Each row below holds a small network's activations on one input, seen along a few directions.
In each table, some parts of the input vary, and every possible input appears once, in random order.
Descriptions start from the smaller parts, as in this example, which fits no table here: one of 8 places around a ring, together with either a single point or (one of 2 separate values, together with one of 4 places along a line) or one of 9 places along a line.
Shared parts are said once, and a part with two or three values counts as separate values.

Rows:
R1: [-29  -9 -19 -13 -52   6 -29  41 -43  20  16 -47  -4  -3]
R2: [ 12   7  -7  -4 -35 -49 -38 -25   7 -43 -18 -51   7   0]
R3: [ 13  -2 -16 -21  38  58   6  29 -53  22  12 -13 -19  31]
R4: [ 22  15  -5  10  17 -28  -7 -29 -14 -34 -23 -65   2  51]
R5: [-23  13  44  34  35 -20  80 -23  59  67  -7  47  23 -41]
R6: [-92  27  28  45 -10 -30  52 -27  25  50  -9  81   0 -31]
R7: [ -8 -15 -30  -7 -49  31 -32  44 -15   5  33   6  10 -32]
R8: [ 64  -8   3  -7  33   3 -39 -13  23 -63  -3  20  -1   2]
R9: [-16   1 -20 -13  -6  24   0  20 -55  38   7 -58  -9  36]
R10: [ 57   2  -6   7  54   5   0 -28  -7 -44 -18 -21  -8  42]
R11: [ 28   0 -16  -7 -20 -27 -52  -3  35 -63  -3   2  18 -20]
R12: [ 23 -20 -12 -24   4  50 -18  46 -28   8  25  23  -9 -17]
R13: [-52 -12  58   0  -8 -23  77 -32  66  36 -12  78 -11 -17]
Question: Describe the family of inputs behind these rows.
Answer: either one of 3 separate values or (one of 2 separate values, together with one of 5 places around a ring)
Question: Which of the alternatives is R13?
Answer: one of 3 separate values

Rows:
R14: [ 34 -22 -29 -40   3  69 -34  25 -82  20 -17 -41 -18  44]
R15: [-26  17  -7   8 -32 -36 -38 -36  -3 -59  -2  -8 -20   4]
R16: [ 28  15 -27   0  35  32 -36  45  -2 -30  20   9  19  17]
R17: [-51 -27  39 -14 -32 -21  58  -7  75  24  16  73   8 -25]
R18: [ 85 -15  13  13  34  -6 -21 -25  47 -47 -31  -5  -4  -2]
R19: [-66  -1  41  -9  -2 -35  91 -26  40  50  -4  30 -12  20]
R20: [ -2 -12 -37 -34 -72  30 -76  29 -49   2  -6 -70 -12  13]
R21: [ 10  12  -5   8  31   8   2 -45 -27 -43 -12  15 -30  38]
R22: [-37 -26  51 -12  14   5  66   1  73  25  12  83 -16 -10]
R23: [ 42 -29 -38 -40 -17  70 -50  52 -49   0  -9  -9 -20   9]
R24: [ 36 -13 -26  -5  28  45   4  28 -60  -1  31 -69 -15  25]
R25: [ 21  24 -24   8  47  37 -21  11 -28  -9  15 -30  16  55]
R26: [ 10   0 -29   7  -3   0 -63  38   6 -33  26  -4  34   5]
R27: [-90  27  31  41 -30 -33  64 -38  40  85  -2  67  17 -78]
R28: [-77  -6  39 -16 -38 -38  68 -23  64  32   4  35   4 -14]
R29: [-79  33  34  51   4 -30  86 -41  16 101 -12  63   2 -44]
R30: [ 57  13  13  10  22 -44  -5 -47  18 -28 -42 -63   6  26]
R31: [ 37 -18 -25 -26 -18  11 -37  54 -29 -23  47 -44  17 -26]
R32: [-60  20  52  56  32   5  88 -33  20  94 -11  85  -7 -34]
R33: [-43  -3  62 -12  28   4  96 -17  42  45   1  52 -13  26]
R34: [-13  33 -32   4 -16 -12 -45  31  -5 -29  13 -44  34  16]
R35: [ 40  -3  14   8  -4 -56 -30 -34  39 -46 -39 -49  19  -7]
R36: [ 12   0   1   7  19   4 -21  -4   1 -65  -6  54 -31   1]
R37: [ 72  -4  14  14  51 -11  19 -36  15 -34 -55 -28   6  30]
R38: [ 47 -26 -26 -21  26  38 -23  54 -34 -15  41 -29  -9 -15]
R39: [-46  11  31  39  20  13  67 -23  46  79   3 117   3 -76]
R40: [ 13  -7 -40 -24 -22  -5 -24  32 -38 -14  34 -80  13 -16]
R41: [-17  19  -3  16   2 -31 -15 -41 -26 -42 -12 -11 -34  34]
R42: [ 16  -1 -41 -11   3   2   7  34 -63  -1  20 -85  -3  18]
R43: [  4  -3  -9  -4 -16 -25 -40 -20   3 -66   3  42  -4 -14]
R44: [ 29 -28 -24 -49 -55  40 -81  51 -44  -5   5 -25   3  -4]
R45: [  9   0 -29 -37 -34  32 -42  38 -80  16 -20 -68 -16  40]
R46: [  1  26 -45  13  17  -3 -27   4 -27  -6   8 -54  18  51]
R47: [-61  15  46  40 -24 -16  51 -15  49  77  11 101  22 -89]
R48: [ 65 -22  16  11  -1 -41 -38 -18  47 -55 -29 -10  22 -18]
Question: The inputs of R41 and R36 match in every part but one. If R42 is changed in the same way as R41 into R36, which row does it become?
Answer: R38
Question: Describe the family of inputs behind these rows.
Answer: one of 5 places around a ring, together with either one of 2 separate values or one of 5 places along a line
Question: Change only the choice among 2 separate values in R39. List by row number the other rows that result.
Answer: R22
Question: List by row number the other rows that have the place on the ring of 5 in common with R20.
Answer: R15, R27, R28, R34, R35, R40

Rows:
R49: [ 64   2   7  -1  63 -18  -3 -29 -20 -55 -42 -66 -17  78]
R50: [-94  37  57  63  -4 -90  68 -81  75   9 -34  95   1 -28]
R51: [ 59 -12 -38  -6   4  -3 -73  27   5 -99  -3 -26  13  33]
R52: [ 62  -6 -23 -12 -32 -46 -67  -7  13 -67 -18 -87  23  -2]
R53: [ 99   3 -21  11  50   9 -50 -10 -10 -59 -28 -36  10  20]
R54: [-40   0  -5 -18   7  47  32  21 -62  60   6 -27 -25  53]
R55: [-40 -10 -39 -29 -41  49 -36  61 -62  -1  54  10 -20  -7]
R56: [-41  -3 -26 -29 -82  13 -37  41 -35  46  30 -48   9 -32]
R57: [ -4   2 -28 -10  -5  73 -18  41 -52  57  22   4   1  -8]
R58: [-48  -1  48  28  36 -12 120  -7  55  98  27  60  15 -55]
R59: [-17 -13  69   3   4 -22  63 -56  93  12 -14 122 -10 -52]
Question: Describe the family of inputs behind these rows.
Answer: either one of 3 separate values or (one of 2 separate values, together with one of 4 places along a line)

Rows:
R60: [ 24  13  21  16  17 -37 -17 -34  42 -47 -16  -9  17  30]
R61: [ 24 -11 -24  -2 -41  19 -62  22  -5 -22   9  11   9 -37]
R62: [  7  -1 -25 -31  15  45 -15  62 -40  41  11  -6   2 -19]
R63: [-40   2 -14 -19 -58 -27 -25  14  10 -19  30  -5   8 -29]
R64: [ 65 -17 -10 -15  46  42  13  14 -21  20 -20 -27  -5  12]
R65: [-45  13   9  -3 -25 -70  -4 -16  21 -42 -13  -8  -3   6]
R66: [-29  -5  46  15   4  25  62 -41  63  50  -3 123  -4 -40]
R67: [ 70 -26  -3   2   4   8 -36   0  23 -50  -9  -3   7   2]
R68: [-51   9  18   2   3 -26  36  -7 -26  19  -2 -27 -21  35]
R69: [ 17  16  -5  30  58   3  39 -24 -15  12 -19 -31   3  45]
R70: [-43   7 -14   6 -22  19  10  10 -50  37  32 -18 -12  -3]
Question: Describe the family of inputs behind these rows.
Answer: either a single point or (one of 2 separate values, together with one of 5 places around a ring)
